Here are a small network's activations along a few directions, averaged over the inputs that share one value of a field.
Values that are neighbours, or in one group, have similar rows; names and order tell nothing.
In the rows, zero is written as 500.
Random noise pushes rows far along 12 fixed directions. That doesn't count. These rows show it; they differ only by the noise:
[587 791 480 510 447 348 782 521 389 527 632 626 364 724 540 404 671 608
 544 657 637 704 382 728 425 465 204]
[340 315 574 565 559 467 606 458 510 351 566 369 618 675 358 375 464 310
 464 531 524 651 208 423 597 599 520]
[770 541 352 471 686 590 571 284 744 380 476 527 725 571 622 282 355 355
 290 507 462 348 412 560 738 402 633]
[532 613 424 304 531 546 506 370 694 586 415 564 306 679 470 676 321 415
 598 437 596 636 444 365 507 571 400]
[523 487 652 526 417 566 476 568 621 530 539 418 275 446 459 564 601 736
 516 549 398 558 545 550 348 461 361]
[482 607 485 336 484 416 695 376 559 604 568 552 324 756 458 535 435 515
 541 532 543 585 465 502 591 538 301]
[498 590 591 417 383 422 452 457 619 488 549 413 695 334 576 413 515 341
 492 535 392 461 305 772 347 522 451]
[774 797 442 522 477 398 602 599 581 539 402 548 522 511 675 353 489 537
 456 554 588 574 504 650 424 560 461]
[687 660 657 594 633 463 608 730 527 468 334 615 607 427 818 250 415 682
 492 438 312 352 615 551 492 385 578]
[557 344 290 636 714 647 338 397 406 365 495 540 622 509 378 368 424 427
 304 516 601 376 426 397 613 523 883]
[355 484 707 514 503 520 495 515 593 399 359 487 539 287 603 416 430 507
 556 410 286 425 407 541 345 450 538]
[618 579 501 553 572 595 478 594 532 463 289 641 403 501 690 591 442 586
 620 355 514 636 640 348 465 383 478]
[336 600 396 510 338 340 511 439 282 597 404 598 493 390 514 496 536 444
 530 460 557 570 630 544 371 565 570]
[554 642 368 186 245 346 507 306 705 797 468 465 487 602 560 724 382 271
 566 418 536 658 698 495 569 605 315]


Field LERUN:
nukek: [524 202 515 557 614 532 361 630 301 551 723 530 808 695 572 537 550 461
 510 424 331 469 758 311 817 268 600]
tega: [707 774 378 459 497 627 432 528 866 649 307 655 632 474 681 611 488 332
 555 444 469 579 694 377 341 309 504]
novo: [523 432 434 519 366 419 511 398 757 558 306 252 554 471 450 469 378 333
 387 480 454 675 635 355 568 742 641]
kobip: [439 624 593 389 637 406 446 741 258 653 606 676 682 572 557 452 443 504
 611 510 438 210 414 531 413 457 587]
pusoz: [530 549 624 500 509 472 646 730 479 275 439 429 560 579 681 538 427 415
 690 403 701 668 229 474 489 529 230]
venu: [472 481 643 394 415 364 658 478 560 609 509 462 610 602 684 572 490 442
 626 420 309 619 689 502 724 433 245]
pezod: [550 150 357 451 502 591 499 295 574 380 722 277 552 805 292 676 523 289
 391 508 693 638 405 317 873 488 401]
kif: [602 519 598 656 514 639 656 493 585 267 662 488 465 548 539 539 827 630
 507 597 470 667 345 647 457 145 169]
vata: [503 763 534 419 611 487 457 559 511 617 579 709 550 486 486 442 524 482
 557 623 457 328 384 653 331 484 541]
sula: [370 313 526 399 450 562 334 485 207 449 667 486 286 475 386 842 570 573
 713 439 639 556 448 491 568 531 297]
ras: [377 482 554 664 537 559 485 662 295 334 479 571 522 419 533 566 678 433
 672 471 587 624 342 514 344 425 425]
sude: [613 665 394 522 548 509 674 347 643 321 359 628 819 329 754 348 520 246
 497 471 495 417 410 671 588 306 435]
LERUN is arranged as 3 separate groups.
- Which other values are in the same group as pezod? Give them in the order they are listed. => kobip, pusoz, kif
- Which other values are in the same group as sula? Give them in the order they are listed. => nukek, novo, venu

Field GOGU:
lokep: [296 687 506 476 558 635 557 212 721 387 341 624 241 365 388 522 496 481
 546 527 461 585 216 551 236 478 424]
vefep: [422 600 316 398 306 429 408 380 240 482 303 623 265 323 594 768 471 501
 670 327 759 659 614 493 361 551 413]
nedos: [367 529 374 443 601 614 269 319 497 560 579 646 531 520 336 544 494 409
 444 543 451 420 366 497 252 402 724]
zud: [556 351 353 300 422 577 459 397 603 580 565 364 250 773 292 890 382 365
 592 443 794 714 538 235 727 677 301]
pes: [606 548 545 392 601 518 348 660 394 685 713 575 361 638 468 519 430 788
 486 563 410 254 631 504 496 462 559]
mika: [792 548 550 725 714 581 629 759 393 188 347 560 687 329 835 232 486 640
 470 441 575 270 435 606 625 376 526]
betu: [372 426 586 566 389 485 459 612 550 683 326 552 567 565 640 694 524 380
 694 307 322 840 902 184 529 400 488]
nav: [334 440 413 561 548 615 554 256 407 408 266 713 276 340 550 585 479 620
 537 330 443 483 785 346 593 338 567]
dif: [518 300 335 763 546 570 626 510 267  88 212 471 391 284 541 462 477 576
 454 345 859 515 479 370 705 590 574]
vige: [129 497 628 491 587 445 518 596 272 646 645 719 615 648 399 449 546 451
 633 529 336 406 446 390 371 363 589]
far: [675 560 258 518 555 624 508 210 736 312 319 492 555 471 575 477 424 309
 359 451 586 588 403 465 518 423 617]
zazo: [692 774 302 688 777 647 612 412 683 585 568 669 320 785 213 278 656 681
 273 873 557 574 388 505 315 471 703]
GOGU is arranged as 3 separate groups.
- Which other values are in the same group as lokep? Give them in the order they are listed. => betu, nav, zazo
- Which other values are in the same group as nedos? Give them in the order they are listed. => vefep, pes, far

Field GANU:
neker: [269 486 399 541 480 395 678 327 440 530 512 473 370 596 239 438 515 489
 398 599 544 560 492 420 542 633 546]
logem: [620 726 379 343 514 455 381 531 468 677 517 614 587 683 582 655 451 328
 614 467 613 595 478 487 437 503 495]
bol: [518 361 604 414 579 523 412 710 479 508 583 412 611 606 505 521 345 425
 556 481 544 399 355 441 565 609 529]
sef: [499 657 633 339 390 395 718 468 481 527 440 628 498 336 842 528 507 593
 665 362 367 320 637 699 579 315 164]
mesuv: [411 713 380 504 209 316 697 445 498 693 242 614 373 372 641 567 588 565
 523 409 537 605 931 401 376 445 398]
fepa: [414 389 499 407 511 651 229 353 623 381 430 471 575 356 525 633 392 321
 551 380 429 503 313 491 352 402 569]
niv: [596 646 223 380 365 438 530 190 430 660 583 613 514 443 520 599 596 390
 488 529 596 539 685 677 609 463 390]
zam: [409 669 403 310 527 413 706 295 856 719 461 502 504 780 327 371 308 301
 355 586 454 488 437 353 536 657 565]
zak: [423 220 679 545 435 482 430 662 575 421 481 307 951 383 608 485 484 199
 550 363 361 494 488 385 621 463 544]
reb: [451 547 349 805 298 414 483 421 400 489 399 504 721 151 529 278 757 453
 298 593 401 563 771 675 302 422 767]
liba: [402 318 820 502 690 748 404 498 669 280 683 439 383 471 367 522 545 601
 595 563 282 470 111 561 435 384 358]
beli: [837 519 251 656 681 635 312 644 400 633 549 580 419 656 316 504 550 648
 313 637 712 460 713 384 625 611 787]
vev: [501 360 490 439 391 497 235 608 465 548 365 396 545 470 540 788 377 317
 674 306 598 714 603 326 478 658 564]
gibi: [371 580 597 515 617 533 315 575 375 690 904 646 438 673 270 445 703 692
 451 753 255 363 433 614 197 329 644]
molo: [441 463 443 624 441 547 624 394 552 374 395 482 351 571 493 515 559 556
 487 464 547 724 542 375 460 389 438]
Each value of GANU is a pair of two hidden parts, and every pair occurs once (5 first parts, 3 second parts).
- Changing only the second part turns vev into niv. molo has the same second part as vev; what does that change turn molo into? => neker
- Changing only the second part turns gibi into liba. logem has the same second part as gibi; what does that change turn logem into? => beli
